Each row below holds a small network's activations on one input, seen along a few directions.
In each table, some parts of the input vary, and every possible input appears once, in random order.
Descriptions start from the smaller parts, as in this example, which fits no table here: one of 5 places around a ring, together with either a single point or one of 9 places around a ring or (one of 2 separate values, together with one of 6 places along a line).
Shared parts are said once, and a part with two or three values counts as separate values.
In the rows, 128 means zero.

Other details of the inputs vary at random and push rows far along three fixed directions, the same in every table; ignore that.

Rows:
x1: [ 81 132 138 131 104  75  83 163  98 188  86 137 142 128]
x2: [176 138 127 135 146  94 119 153  92 130 113  93 152 133]
x3: [ 76 153 111 116  79  97  72 160 101 194  97 123 141 101]
x4: [ 87  98 124 138 116 158 121 105 150  93 129 168 132 164]
x5: [176 126 130 132 156 133 156 106 140  76 149 104 134 127]
x6: [122 131 124 124 132  92  76 147 112 163  95 120 155 127]
x7: [134 143 131 130 151  93 174 140 106 156 135 103 112  90]
x8: [134 116 138 141 135 147 158  98 144  92 155 150 125 135]
x9: [ 69 111 130 128 116 136 136 115 143 146 126 183 120 122]
x10: [130  92 122 142 157 180 166  99 175  83 157 142 106 139]
x11: [ 89  93 107 119 139 156  99 115 165 115 120 150 121 148]
x12: [115 110 101 102 135 138  41 120 134 103  98 140 166 165]
x13: [143 141 149 134 142  90 174 143 107 153 146 109  97  92]
x14: [149 159 125 124 102  97  94 164  95 166 117  88 135  96]
x15: [ 80 102 125 129 114 152 115 109 148  93 126 163 133 161]
x16: [ 67 110 118 131 127 141 141 114 148 150 118 173 131 119]
x17: [ 89 134 134 110 113  77  84 156 109 189  94 143 130 107]
x18: [151 158 149 127 109 113 193 126 106 161 138  83 112 102]
x19: [ 87 101 119 117 128 150 118 110 155 109 135 159 108 143]
x20: [174 148 133 155 121 155 201 118 121 104 178 106 114  95]
x21: [ 81 100 125 129 112 148 114 108 157  93 124 158 128 159]
x22: [ 66 130 141 139 107  93 126 135 119 190 115 164 134 114]
x23: [ 63 117 143 137 109 116 136 116 151 153 128 162 122 119]
x24: [ 83 141 128 108 110  76  64 149  93 180  92 144 152 125]
x25: [189 113 117 102 118 175  62 119 140  91 113  97 141 182]
x26: [135 147 126 133 134  78 116 156  78 162  98 105 153 121]
x27: [183 179 123 113 127 122 105 150 112 117 125  85 124 132]
x28: [144 188 123 121 114 103  99 165  87 176 106 108 132 122]
x29: [147 145 145 150 145  92 181 134 108 158 139 113 135  95]
x30: [180 143 129  99 143  93  89 149  88 122 116 110 139 121]
x31: [153 153 134 151 109 124 169 145 107 154 154 107 123  90]
x32: [189 136 131 110 143  95  88 154  93 132 116 114 139 125]
x33: [109 141 125 137  93 125 104 152 118 170 121 122 131 105]
x34: [ 73 141 126 144  90 145 172 123 132 155 151 144 119  93]
x35: [ 93  89 106 129 142 170 119 110 164 113 131 164 123 152]
x36: [ 89 127 127 125 131 112 151 125 136 155 120 142 125 100]
x37: [ 99 121 128 140 125 108 114 143 123 152 102 128 144 132]
x38: [ 63 150 125 142  96 153 136 134 153 173 125 164 115 133]
x39: [119 134 144 157 137 112 219 119 130 123 148 112 118 102]
x40: [121 109 114  96 126 133  58 125 139 104 107 149 136 150]
x41: [199 149 153 131 125 132 193 121 120 124 153  68 109 114]
x42: [116 100 119 115 118 137  55 127 144  90 104 139 142 175]
x43: [207 148 149 138 127 139 197 123 110 130 156  80 116 121]
x44: [ 80  99 113 133 127 162 126 104 157  92 123 154 142 159]
x45: [174 152 102  98 127 171  51 133 134  74 119 113 140 177]
x46: [ 81 116 137 142 126 125 167 127 133 163 143 163 102 113]
x47: [ 70 123 141 157 121 112 187 125 142 155 128 136 122 108]
x48: [189 154 126  97 117 120  97 140  84 137 111  75 144 141]
x49: [ 60 111 128 139 121 129 136 111 163 147 121 156 133 122]
x50: [123 102 126 126 144 170 159  98 155  77 163 152 102 141]
x51: [159 114  98  99 158 141  68 131 120  93 115 116 141 156]
x52: [158 131 139 137 131 102 123 145 101 124 125 116 137 138]
x53: [134 106 141 143 145 153 176 112 153 103 163 141  94 125]
x54: [184 116 125 121 160 140 132 119 145  81 137 109 128 127]
x55: [182 151 115 114 127 157  56 147 136 100 115 105 133 166]
x56: [177 114 134 124 145 150 134  97 151  49 157 121 126 147]
x57: [124 102 116 137 155 171 168 100 154  93 153 147 112 136]
x58: [185 140 132 122 162 115 164 129 110 107 143 102 131 104]
x59: [171 127 139 145 159 132 199 120 133 114 156 121 119 102]
x60: [184 134 124 114 154  98  90 153 104 135 106  99 144 118]
x61: [167 114 106 113 150 141  63 117 127  83 112 123 162 163]
x62: [ 87 100 116 123 129 155 113 112 145 118 132 171 114 148]
x63: [ 67 115 145 143 111 121 136 119 148 157 127 167 124 121]
x64: [158 153 144 134 113 129 190 122 102 158 140  98 118 113]
x65: [117 127 160 151 132 119 208 122 139 147 156 146  99  88]
x66: [192 146 122 124 135 180 116 121 163  59 149 101 114 159]
Description of these inputs: one of 6 places around a ring, together with either one of 3 separate values or (one of 2 separate values, together with one of 4 places along a line).
- The inputs of x44 and x26 match in every part but the place on the ring of 6. If x45 is changed in the same way as x44 into x26, which row does it become? => x28
- The inputs of x30 and x32 match in every part but the place on the ring of 6. If x15 is changed in the same way as x30 into x32, which row does it become? => x52
- List by row number the other rows that have the place on the ring of 6 in common with x37. => x1, x6, x10, x25, x33, x53, x55, x60, x63, x65
- Change only the place on the ring of 6 in x25. List by row number the other rows that result. => x18, x41, x43, x48, x64
- Change only the place on the line of 4 in x57. List by row number the other rows that result. => x16, x26, x61
- List by row number the other rows that have the place on the ring of 6 in common with x21. => x3, x5, x7, x18, x19, x27, x36, x39, x40, x56
- Change only the place on the line of 4 in x23. List by row number the other rows that result. => x13, x17, x42
- Change only the choice among 2 separate values in x13. List by row number the other rows that result. => x11

Rows:
x67: [ 96 117 129 124  96 130  99 128 126 139 117 150 134 137]
x68: [ 91 112 129 141 109 153 168 109 146 140 135 139 128 124]
x69: [ 97 119 139 133 104 135 114 126 141 137 120 155 125 146]
x70: [164 113 132 119 129 163 140 106 147  69 158 127 111 139]
x71: [106 118 137 137 111 147 138 116 138 120 138 152 119 146]
x72: [108 142 121 109 116  90  80 153 102 194  88 109 138 120]
x73: [164  84 124 129 170 142 147  98 147  53 149 134 131 137]
x74: [229 149 136 126 141 113 115 140  95  66 144  76 143 130]
x75: [157 176 150 153 132  68 191 159  86 177 124  77 134  87]
x76: [125 115  98 112 123 159  58 118 141  90 104 128 167 173]
x77: [111 133 132 134 115 115 132 138 121 172 106 122 136 129]
x78: [136 121 107  97 128 145  73 123 128 121 106 120 144 153]
x79: [141 116 108 129 134 167 104 114 148  76 124 120 148 171]
x80: [101 146 122 120 122 105 102 154 111 171 117 147 114 113]
x81: [103 130 150 165 114 139 196 107 154 107 162 143 112 115]
x82: [119 142 149 134 119 120 191 118 123 142 156 135 102 100]
x83: [ 84  90 129 131 148 109 114 119 142 130 115 159 137 131]
x84: [120 121 134 148 126 155 185 109 141 126 143 128 120 133]
x85: [107 140 123 118 120 105  81 154 118 167 116 142 121 112]
x86: [111 120 155 157 112 145 197 105 151 121 165 146 105 119]
x87: [ 84 123 120 140 112 136 119 122 147 137 116 133 145 138]
x88: [ 93 144 132 133 104 110 114 132 115 141 118 143 141 124]
x89: [236 164 132 113 154  93 119 163  79 113 146  76 121  95]
x90: [249 131 141 129 199  84 163 138  84  76 149  74 131 119]
x91: [107 120 140 125 117 144 135 118 153 121 136 151 107 138]
x92: [106 130 118 137 140 153 163 123 146 141 140 140 109 113]
x93: [144 121  99 107 143 152  58 139 144 119 104 128 137 152]
x94: [224 138  99  96 159 132  59 150 103  94 116  78 145 133]
x95: [ 97 125 124 144 134 153 172 116 160 144 146 142 106 103]
x96: [101 133 139 149 115 135 154 120 137 112 142 145 123 133]
x97: [128 138 133 132 134 128 176 125 123 149 135 112 111 114]
x98: [157 132 115 112 138 144  98 129 130 100 142 137 122 131]
x99: [110 116 133 144 118 148 159 112 147 137 135 129 128 132]
x100: [103 127 117 110 115 123 105 134 120 162 105 122 133 122]
x101: [199 129 139 138 159 167 174 116 157  60 178 122  95 125]
x102: [ 91 110 112 120 109 156  99 112 141 136 109 146 147 154]
x103: [130  77 100 103 159 145  54 104 145  66 109 158 156 174]
x104: [101 147 115 121 107  87  84 157  94 178  86 109 162 118]
x105: [ 95 134 106 113 127 131 100 137 127 167 111 141 134 116]
x106: [ 96 139 136 121 111 107 123 140 113 165 120 141 113 122]
x107: [132 106 117 105 119 157  60 117 153  89 123 142 126 168]
x108: [147 139 162 146 169  50 193 152  89 168 129 109 124  80]
x109: [136 163 140 115 106  61  89 166  61 193  99 111 146 109]
x110: [109 122 141 144 130 155 205 105 162 132 148 133 101 117]
x111: [115 149 148 150 113 102 155 138 121 140 129 130 125 116]
- What do these inputs look like to the network? => one of 5 places around a ring, together with either a single point or (one of 2 separate values, together with one of 4 places along a line)
- The inputs of x98 and x89 match in every part but the place on the ring of 5. If x103 is changed in the same way as x98 into x89, which row does it become? => x73
- The inputs of x91 and x106 match in every part but the place on the ring of 5. If x108 is changed in the same way as x91 into x106, which row does it become? => x90
- List by row number the other rows that have the place on the ring of 5 in common with x81. => x72, x83, x85, x86, x87, x95, x99, x107

Rows:
x112: [178 152 145 142 145  89 162 140  98 121 140  94 134 102]
x113: [169 153 140 133 133  99 142 147  95 144 124  86 136 117]
x114: [ 69 108 128 126 131 126 128 119 144 146 126 175 116 123]
x115: [144 102 112 107 141 130  52 129 128  91 110 143 144 166]
x116: [ 70 106 117 127 137 133 137 117 149 144 125 164 125 119]
x117: [ 68 111 129 138 117 131 137 115 148 149 115 157 133 135]
x118: [ 72 116 136 136 112 126 132 118 141 141 122 165 130 133]
x119: [121 151 146 150 131  83 193 137 100 171 132 113 130  86]
x120: [ 70 126 124 131 103 150 135 122 151 156 119 149 122 135]
x121: [172 131 126 133 132 178 156 113 153  93 156 112 110 137]
x122: [170 163 128 126 127 107 141 147  94 147 126  87 132 110]
x123: [144 101 105 101 155 138  53 127 136 102 105 135 142 162]
x124: [157 111 129 139 154 143 154 112 147  71 156 132 124 130]
x125: [147 119 111 100 113 155  54 126 134 103 108 121 140 170]
x126: [158 106 124 136 159 149 159 107 143  77 150 128 128 132]
x127: [ 71 122 134 136 102 136 132 122 139 143 126 158 127 135]
x128: [ 65 110 121 130 133 126 128 123 150 142 126 169 122 116]
x129: [161 103 131 138 158 147 159 109 147  80 147 126 121 139]
x130: [160 160 138 137 131  92 159 148  87 153 130  87 137 100]
x131: [111 130 141 161 122 150 203 104 152 107 165 136 113 114]
x132: [153 144 120 102 114  83  38 161  78 161  84  95 157 145]
x133: [ 73 100 132 132 121 123 133 118 142 145 119 162 122 128]
x134: [179 133 124 137 134 187 177 105 156  78 170 111 110 128]
x135: [ 68 108 136 134 110 129 135 113 146 147 118 159 130 133]
x136: [177 166 137 123 121 112 130 152  97 148 136  98 116 109]
x137: [143 129 105 107 116 154  51 133 137  95 111 124 145 163]
x138: [171 175 138 133 122 105 150 156  97 154 140  89 117  88]
x139: [ 71 139 141 120 124  55 129 159  90 224 100 139 123  84]
x140: [167 132 134 132 129 165 157 111 143  78 157 121 111 141]
x141: [164 134 108  91 111 139  25 148 115 129  99 108 143 159]
- What do these inputs look like to the network? => one of 5 places around a ring, together with one of 6 places along a line
- The inputs of x135 and x133 match in every part but the place on the line of 6. If x112 is changed in the same way as x135 into x133, which row does it become? => x124
- Change only the place on the line of 6 in x117. List by row number the other rows that result. => x113, x120, x121, x123, x129
- Start at x139 and move only the place on the ring of 5, one step at a time. The first step leads to x114. Which rows follow, in order? => x128, x116, x123

Rows:
x142: [100 141 135 111  99  82  95 147  96 178 112 143 135  93]
x143: [114 129 133 130 139 148 205 107 137 146 159 141 107  98]
x144: [133 144 142 108 114  75 115 149  81 195 107 123 122 101]
x145: [ 79 120 105 132 103 149 111 116 135 133 113 139 152 144]
x146: [ 73  99 110 125 111 177 100 116 181 128 102 149 136 159]
x147: [175  96 141 152 185 118 179  98 145  41 163 123 136 114]
x148: [ 99 104  87 105 130 174  57 118 161  92 123 157 130 158]
x149: [ 39  58 128 130 146 121 113 112 168 142  97 180 139 140]
x150: [195 147 127 112 123 113  46 148 110  83 108  97 159 153]
x151: [ 44 113 116 145 101 168 163  98 150 140 124 158 136 138]
x152: [ 96  91 140 162 166 110 214 104 147  94 159 162 123 107]
x153: [152 153 132 117 142  86 139 160  97 186 119  86 112  83]
x154: [ 80 119 136 105  97  96  94 147 108 203  95 148 124 108]
x155: [126 148 154 157 103  99 203 128  99 143 151 112 128 102]
x156: [162 118 115 128 141 179 134 108 168  78 131 117 128 162]
x157: [169 154 138 113 123  76 126 158  71 152 131 110 126  94]
x158: [ 82 109 132 131 104 140  91 136 158 150 114 153 119 148]
x159: [ 47 106 125 126 108 161 123 110 160 122 136 189 102 142]
x160: [186 161 157 140 129  92 170 144 103 140 130  89 118 117]
x161: [127 165 141 153 124 108 188 137 123 149 137 107 128  83]
x162: [179 125 149 142 131 157 187  94 133  67 169 104 131 152]
x163: [ 95 138 132 145 110 115 182 120 115 184 121 110 132 110]
x164: [ 64 103 100 109 130 180  93 108 172 122 124 173 119 156]
x165: [ 58 122 135 137 151  38 127 157  80 198  86 154 147  99]
x166: [ 73 127 125 147 128 159 159 119 164 154 139 161 114 126]
x167: [ 61 107 140 125 107 154 165  99 154 144 148 187 107 125]
x168: [163 115 133 117 148 168 128 102 154  64 165 137 106 157]
x169: [ 63 135 140 141  86 106 140 129 102 174 111 143 139 127]
x170: [113 101 104 114 134 189 125  99 154  92 137 161 122 140]
x171: [176 116 122 118 113 149  65 111 127  56 126 105 164 169]
x172: [ 70 149 120 140 107 115 141 146 128 173 110 140 135 111]
x173: [186 132 111  94 134 115  37 151 105  88 121 113 135 154]
x174: [144 106 117 102 102 133  26 130 117 113  86 106 165 182]
x175: [104 123 105 113 122 126  40 159 134 175  85 124 144 143]
x176: [ 74 121 131 132 111 143  98 128 153 145 124 172 123 153]
x177: [173 150 136 151 151 129 191 132 131 140 150 101 104 106]
x178: [ 90  98 118 111 161  74  60 139 108 150  81 155 165 150]
x179: [202 130 114 113 163 149 128 121 133  90 144  95 109 135]
x180: [159 132 136 136 127 152 133 120 136  73 138 128 125 157]
x181: [146 141 157 150 129 142 202 113 146 101 159 130 112 134]
x182: [137 153 161 141 113  85 164 154 108 173 121  98 118 105]
x183: [178 114 120 110 117 142  65 115 118  86 109 100 155 184]
x184: [190 149 102 111 149 122  35 164  94 119  97  96 149 149]
x185: [138 117 147 130 131 140 164 119 147 117 155 125  93 117]
x186: [127 143 134 109 122  87  90 149 101 173 109 124 115 123]
x187: [173 152 127 152 148 129 177 142 123 117 160 103 117 103]
x188: [125  64 129 143 179 149 163  81 175  66 139 160 126 154]
x189: [180 129 128 140 144 167 189  98 138  79 159  95 135 143]
x190: [ 72 127 134 143 108 139 115 130 142 143 126 172 116 138]
x191: [117 157 139 154 130 126 207 132 124 148 138 120 116 100]
x192: [111 122 123 136 130 157 201 106 144 121 165 148 107  94]
x193: [152 122 113 123 146 170 132 107 165  68 160 127 117 125]
x194: [ 82 147 111 127 110 106  58 159 124 183  93 139 149 112]
x195: [164  88 108 103 145 190 119 103 165  76 141 120 123 147]
x196: [117 126 130 110 114 120 107 133 104 140 122 151 123 124]
x197: [193 169 129 124 149 103 130 155  93 139 117  79 142 125]
x198: [155 152 133 120 139  92 171 142  89 188 126 101 114  81]
x199: [181 137 140 144 129 141 159 124 136  66 156 114 123 141]
x200: [149 116 105 113 120 146  19 142 135  83 113 143 144 180]
x201: [211 166 143 131 135  87  94 162  91 115 134  85 135 112]
x202: [198 159 124 118 163 114 141 145  93 116 142  86 113 106]
x203: [191 163 143 118 137  79 110 154  88 122 140  91 123  96]
x204: [149 140 103 109 114 113  46 140 100 125  93  90 178 143]
x205: [ 93 142 154 155 112 108 174 135 132 182 135 146 101 107]
x206: [126 136 139 143 119 116 191 130 116 167 128  87 132 102]
x207: [ 69 113 111 122 113 156 133 108 158 135 135 166 125 106]
- What do these inputs look like to the network? => one of 6 places along a line, together with either a single point or (one of 2 separate values, together with one of 5 places along a line)
- The inputs of x180 and x182 match in every part but the place on the line of 6. If x159 is changed in the same way as x180 into x182, which row does it become? => x185
- The inputs of x166 and x187 match in every part but the place on the line of 6. If x162 is changed in the same way as x166 into x187, which row does it become? => x155
- List by row number the other rows that have the place on the line of 6 in common with x150. => x142, x147, x161, x171, x193, x194, x201, x203, x204, x207
- Change only the choice among 2 separate values in x173. List by row number the other rows that result. => x148
- Change only the place on the line of 5 in x162. List by row number the other rows that result. => x167, x168, x176, x181
- Change only the place on the line of 5 in x151. List by row number the other rows that result. => x170, x184, x191, x202

Rows:
x208: [178 152 138 137 134 110 158 135 115 105 147  95 132 108]
x209: [ 86 134 128 152 117 132 178 120 138 145 132 138 134 115]
x210: [176 110 122 113 131 166  97 108 142  65 141 132 132 162]
x211: [149 138 126 116 123 104 104 142  91 148 102  98 152 135]
x212: [ 96 133 100  99 119 122  32 152 117 146  87 145 148 143]
x213: [ 83 110 139 140 146  85 155 125 124 151 123 157 130 109]
x214: [100 133 115 131 131 128 131 131 135 154 127 136 126 107]
x215: [175 134 134 126 151 125 134 138 120 130 132  98 118 116]
x216: [ 92 126 119 132 113 138 111 129 140 128 131 156 132 131]
x217: [ 83 127 136 144 115 128 153 126 137 160 119 136 131 133]
x218: [129 129 123 112 129 112 114 140 108 164 115 116 127 112]
x219: [176 141 143 133 131 110 138 138 117 115 135  97 126 127]
x220: [150 112 138 142 133 169 154 108 157  77 157 139 109 145]
x221: [ 97 116 144 144 108 145 183 100 150 121 149 144 112 119]
x222: [117 103 109 112 131 171  77 118 161  92 123 153 121 172]
x223: [162 151 133 113 136 101 130 138  97 146 128 109 121 113]
- What do these inputs look like to the network? => either a single point or (one of 3 separate values, together with one of 5 places along a line)
- Change only the choice among 3 separate values in x218. List by row number the other rows that result. => x214, x215
- Change only the choice among 3 separate values in x216. List by row number the other rows that result. => x210, x220
